A small network was shown many inputs. Here are its activations along a few directions, one row for each input.
In each table, some parts of the input vary, and every possible input appears once, in random order.
A made-up example of a description, with smaller parts first: one of 3 separate values, together with either a single point or one of 9 places around a ring or (one of 4 places along a line, together with one of 8 places around a ring).
Shared parts are said once, and a part with two or three values counts as separate values.

Other details of the inputs vary at random and push rows far along two fixed directions, the same in every table; ignore that.

A family of inputs:
r1: [ 19.3 -42.8  57.9 -30.8 -34.4  29.0 -12.0  19.8 -19.7   6.0   0.1]
r2: [ 38.9 -59.6  38.7 -11.7 -18.4  15.8   1.6  18.5 -40.3 -16.6  18.6]
r3: [ 28.9 -21.1 -54.5 -54.4   4.8 -40.5  46.1  -4.3  40.7  12.0  -4.3]
r4: [-24.1  41.6  51.8  72.8  31.2  29.9 -62.1  25.8 -30.5  -7.4  28.9]
r5: [ 18.5  10.2 -51.9 -69.1 -25.9 -21.9  35.8 -16.4  26.9  10.3  39.8]
r6: [ 26.6 -37.5  37.9 -25.7 -13.0  24.9  -3.2  42.5 -38.7  15.3  45.2]
r7: [ 28.9 -47.8  47.7 -16.5 -30.1   6.7 -40.5  41.8  -7.3  16.9   7.9]
r8: [  7.4 -24.3 -61.8 -55.2 -22.9 -18.4  48.1   5.4  52.5 -13.9 -19.2]
r9: [  1.2 -79.6  22.1   1.0 -26.5  28.7  -4.3  36.4 -23.8  19.6 -21.4]
r10: [ 19.5 -22.6 -55.8 -49.8 -25.7 -41.2  25.0 -50.5  12.4  12.2   2.5]
r11: [ 29.2 -37.7  50.7 -30.1 -38.1  19.7 -19.0   6.1 -45.9  -4.3  12.3]
r12: [-18.2  23.7  58.2  75.1  38.6  34.1 -30.1  -9.3 -50.1 -39.0  -8.4]
r13: [ -0.6 -12.9 -56.1 -54.3 -39.7 -26.9  25.1  -6.7  35.3  33.2 -25.6]
r14: [ 36.3   9.6 -42.5 -67.4 -30.8 -41.7  31.9 -26.4  20.7  -3.1  13.9]
r15: [-11.0  86.6 -31.6  33.8  30.1 -44.8 -29.0 -31.1  22.0 -14.7  -5.1]
r16: [-25.3  87.3 -19.1  31.9  21.0 -28.6  -2.6 -59.9   9.2  -9.3 -11.7]
r17: [ -2.9 -52.3  45.4 -20.4 -51.2  34.4 -12.1  33.1 -12.6   8.1 -16.3]
r18: [-36.9  84.7 -26.2  25.0  22.9  -6.3  21.2  -4.3  50.0 -35.0 -33.2]
r19: [ 11.2 -37.0  40.9 -32.3 -33.2  39.2 -15.0  16.0 -39.6   9.0  38.1]
r20: [-15.7  19.0  66.6  78.2  45.4  37.8  -9.7  19.9 -17.1 -33.4 -10.6]
r21: [-35.4  17.2  40.3  93.7  47.9  40.1 -27.9  -0.7 -53.9   8.9  16.8]
r22: [ 30.6 -40.6  59.7 -24.8 -30.0  23.9   0.9  34.8 -13.0   0.6   9.7]
r23: [-32.7  81.3 -30.5  25.5  38.4 -15.1  19.9   7.6  43.7 -23.3 -35.7]
r24: [ 33.1 -21.6 -68.1 -46.3 -15.5 -57.4  -1.6 -21.7  25.2   6.3   8.8]
r25: [-42.6  87.4 -29.5  28.8  25.2  -9.4   2.0 -50.3  16.0   4.4  14.3]
r26: [ 16.8 -13.1 -66.3 -56.5 -10.2 -20.9  43.9 -19.4  26.3   3.4  36.4]
r27: [-45.8  13.7  51.7  73.7  30.8  55.4 -21.5  25.1 -17.0 -43.0 -38.2]
r28: [ 27.3 -71.7  33.9  -3.9 -14.6   7.9 -32.7  39.3  -8.2  10.0   4.6]
r29: [ 13.4 -71.7  45.2  -7.4 -24.5  23.5  -5.7   9.8 -20.5  15.8  -1.9]
r30: [-43.8  62.4 -43.0  40.8  40.0  -7.9   9.7 -52.6  14.7  -2.2  11.2]
r31: [  5.9 -16.6 -67.1 -62.7 -15.1 -15.2  30.8 -33.6  18.9   9.0  27.1]
r32: [ 26.5  -1.8 -51.4 -53.5 -31.7 -49.5  17.0 -41.8   3.1  37.2   4.1]
r33: [-44.6  38.4  65.5  61.7  15.9  54.1 -29.4  27.6 -15.9 -36.4 -35.1]
r34: [-37.8  75.4 -36.5  32.8  21.9 -22.2 -20.6   4.0  54.3 -18.5 -34.7]
r35: [ 44.3 -38.2  47.7 -23.5 -17.8   5.4  -7.3  32.6 -45.3   1.8  19.3]
r36: [-22.3  62.6 -43.7  54.5  46.9 -34.9   5.4 -57.7  -1.0   1.6 -17.2]
r37: [-38.0  86.1 -39.1  39.3  35.7 -16.4   1.7 -44.8   6.1  22.1  12.2]
r38: [ 20.6 -51.1  49.5 -11.3 -30.6  15.3 -13.5  18.5 -29.7  41.0  -0.3]
r39: [ 19.2 -65.9  16.8  -5.5 -13.5  18.1 -35.6  35.5 -28.2  13.0  42.6]
r40: [-50.6  10.1  52.8  85.5  26.1  48.7 -23.2  17.6 -16.6 -26.8 -37.2]
r41: [ 19.1 -75.3  35.7   1.2 -15.3  16.6  -5.7  15.9 -30.7  34.1  -3.6]
r42: [ 25.1 -61.5  24.1 -13.1   2.4  26.3   4.7  40.0 -39.8   8.4  41.9]
r43: [  5.9 -32.1 -73.1 -46.9 -23.3 -35.1   6.7  12.9  57.6   2.3 -21.0]
r44: [ 13.8 -21.9 -50.5 -61.2 -16.1 -25.6  33.9 -30.1  39.1   5.9 -11.1]
r45: [ -2.7  22.6  54.9  81.0  58.4  19.6 -18.3  17.5 -49.5 -32.6  -1.3]
r46: [-33.9  57.3 -44.9  37.5  53.5 -14.1  28.0   4.7  43.0 -30.0 -39.0]
r47: [-14.2  85.2 -18.6  23.5  48.9 -28.3  19.3 -13.2  37.7  -8.3 -17.8]
r48: [ 11.5  -4.5 -33.9 -63.0 -37.7 -32.6  23.9 -33.7  39.1  29.5  -6.2]
Description of these inputs: one of 2 separate values, together with one of 4 places along a line, together with either a single point or one of 5 places along a line.
- The inputs of r30 and r25 match in every part but the choice among 2 separate values. If r20 is changed in the same way as r30 into r25, which row does it become? => r22
- The inputs of r43 and r34 match in every part but the choice among 2 separate values. If r2 is changed in the same way as r43 into r34, which row does it become? => r14
- Change only the choice among 2 separate values in r27. List by row number the other rows that result. => r33

A family of inputs:
r49: [  9.8  12.4 -25.3 -19.0  -3.9 -23.7  17.0 -38.1  10.5   9.0   3.8]
r50: [  5.8 -54.2   7.2 -14.7 -18.6  18.3   5.9  14.2  -8.6   2.0  11.2]
r51: [  3.3   4.9 -31.0 -18.4   3.3 -25.5  16.5  -0.2  33.1   5.4 -21.4]
r52: [ 10.4  16.9 -30.8 -19.7 -10.2 -34.3  -1.5 -27.6   8.8   5.7   1.3]
r53: [  2.6  -1.1 -43.2 -14.9   6.5 -23.2  15.5   2.7  26.7  -2.3 -19.1]
r54: [ -1.4  11.6 -34.8 -19.2   0.3 -21.9   8.1 -14.6  19.1  22.8   1.5]
r55: [  7.4  20.4 -25.7 -30.3  -3.9 -13.4  27.8   0.2  30.3 -14.9  -7.7]
r56: [ -9.8  25.6  41.0  28.8  11.7  32.0 -12.3  13.6 -25.1 -11.5  14.8]
r57: [  0.8   6.7 -25.3 -22.3  -5.5 -14.6  22.5 -15.7  33.0  -3.7 -23.7]
r58: [ 13.3 -45.4   2.8 -16.9 -15.9   9.8 -10.0  19.8 -21.7  19.2  13.6]
r59: [-26.1  44.0 -21.5  48.6  47.1  -8.5  -2.3  -7.0  27.2 -26.3 -22.4]
r60: [ 22.1 -32.8  20.9 -24.9 -30.7   2.7  -5.2  -4.6 -29.4   5.4  10.5]
r61: [  2.8  21.6 -31.5 -23.2  -9.4 -19.8  12.2   2.0  30.5   0.2   6.8]
r62: [ 16.1  26.1 -26.1 -26.8  -1.7 -22.8  22.3 -22.2   7.7  -2.6  19.6]
r63: [-15.7   1.1  23.0  46.5  25.2  23.6 -27.2   9.3 -20.3  -5.1  10.1]
r64: [-29.4  72.8  -7.5  35.0  27.7   1.4  10.2 -10.1  19.3 -22.3  -3.9]
r65: [ 26.6 -31.3  20.0 -28.5 -22.0   6.8  -1.8  39.3   0.9  -6.3   2.3]
r66: [  8.4  11.3 -27.8 -18.7   3.7 -26.3  23.8 -30.8   6.2  13.6   5.7]
r67: [-12.1  11.3  39.3  37.8   7.7  16.3 -27.8  21.6  -9.3 -21.3 -27.1]
r68: [ -6.9  18.7 -31.6 -27.6 -16.2 -13.2   8.5 -27.6  12.9   5.9  -3.8]
r69: [ 28.9 -38.8  20.1 -17.1 -21.9  -3.5 -12.4   0.9 -18.7  17.6  13.9]
r70: [ 26.4 -45.2   5.0 -13.3 -10.9  -4.3  -6.5  10.5 -28.9  14.3  18.1]
r71: [ 22.8 -44.8   8.6 -16.9 -12.3   4.4   6.2   2.8 -33.6   9.9  17.7]
r72: [  7.0  24.2  40.5  36.2  18.1  10.1 -22.1  12.8 -28.4 -11.9  19.5]
r73: [ -6.2  25.0  37.6  32.3  13.1  23.4 -25.1  21.4 -20.5  -7.1  15.2]
r74: [  4.3  25.3 -23.6 -36.7  -0.2 -23.3   1.0  -7.9  27.4  -2.1  13.0]
r75: [-13.5   4.4  43.4  38.7  21.0  25.2  -2.9  19.4 -12.8 -13.1 -22.5]
r76: [-28.0  76.8   0.2  21.5  37.0  -2.2  -1.0 -20.1  16.3 -24.6   2.2]
r77: [ 13.0 -38.6  21.7 -27.7 -32.3  12.2   0.0  18.0  -7.2  -7.5 -17.1]
r78: [  7.1 -44.8  20.5 -19.7 -24.5  15.0   9.0  17.9 -10.7  15.8   2.1]
r79: [-34.5  57.2 -23.3  42.7  40.7   1.4   5.2 -24.1   1.6  -7.4  -7.0]
r80: [ 10.6 -45.1  16.9 -16.1 -23.1   6.4  -3.7  25.6  -6.0  20.2   2.5]
r81: [ 14.0 -55.7   9.5 -18.2 -11.7  15.9   8.8  20.1  -4.1  -8.6  -3.0]
r82: [ 26.4 -50.3   5.5 -11.8  -8.7  -2.3  -9.2   5.0 -21.5   8.4  25.1]
r83: [ -5.8   0.8 -45.9 -11.5  -0.4 -21.0  12.7  -3.5  22.6   8.5  -5.0]
r84: [ 12.3 -33.2  15.0 -25.2 -34.3   7.6 -21.4  12.0 -17.0  14.4   6.4]
r85: [-19.2   1.5  26.4  42.9  23.8  32.3 -14.5   1.6 -25.0  -9.5   9.6]
r86: [-13.2  12.1  38.2  41.1  11.9  22.5 -30.7   5.2 -17.6   4.0  -1.0]
r87: [ 11.9 -38.2  21.1 -24.4 -28.1  18.6  -3.1   1.9 -15.8  17.8   9.1]
r88: [ -6.9  13.0 -33.3 -19.7 -18.8 -23.1   1.1 -11.5  27.3   3.7 -12.2]
r89: [ -5.8  -4.5 -45.2  -9.9   1.7 -19.1   9.9  -9.0  29.9   2.5   2.1]
r90: [ -8.8   5.8  41.7  42.0  15.1  18.6 -22.2  19.2  -3.3 -13.4 -24.0]
r91: [-17.0   7.5  39.2  45.4   8.2  20.8 -25.0  13.2  -7.5  -2.7  -9.9]
r92: [-38.1  52.0 -22.0  46.8  36.8   0.0  10.7 -15.8  11.4 -14.0 -15.8]
r93: [-10.6  13.6 -30.2 -23.4 -20.1 -14.7  14.0 -19.4  22.8  -0.7 -12.6]
r94: [ -5.1  12.4 -31.7 -22.8  -1.0 -13.5  21.0 -22.6  14.6  18.4   1.1]
r95: [  7.6   0.0 -39.1 -13.7   9.0 -22.0  19.9 -33.4   7.1  -0.1  15.2]
r96: [  8.2 -42.9  22.2 -20.2 -31.8  17.0   2.5   9.9  -5.7  11.1   0.2]
r97: [ -1.1  10.4  38.8  45.1  24.1   6.7 -20.7   4.1 -29.8   4.0   5.4]
r98: [-14.5  -0.6  30.2  42.2  24.6  26.8  -3.5  21.6 -18.6 -20.8 -20.3]
- The inputs of r71 and r70 match in every part but one. If r60 is changed in the same way as r71 into r70, which row does it become? => r52
- The inputs of r72 and r62 match in every part but one. If r90 is changed in the same way as r72 into r62, which row does it become? => r57
- What is each input in this table made of? => one of 2 separate values, together with either a single point or (one of 4 places along a line, together with either a single point or one of 5 places along a line)
- Change only the choice among 2 separate values in r54. List by row number the other rows that result. => r94
- Change only the place on the line of 5 in r67. List by row number the other rows that result. => r51, r53, r59, r90
- Change only the place on the line of 5 in r58. List by row number the other rows that result. => r54, r63, r84, r86
- Change only the place on the line of 4 in r62. List by row number the other rows that result. => r55, r56, r64
- Change only the choice among 2 separate values in r89. List by row number the other rows that result. => r50
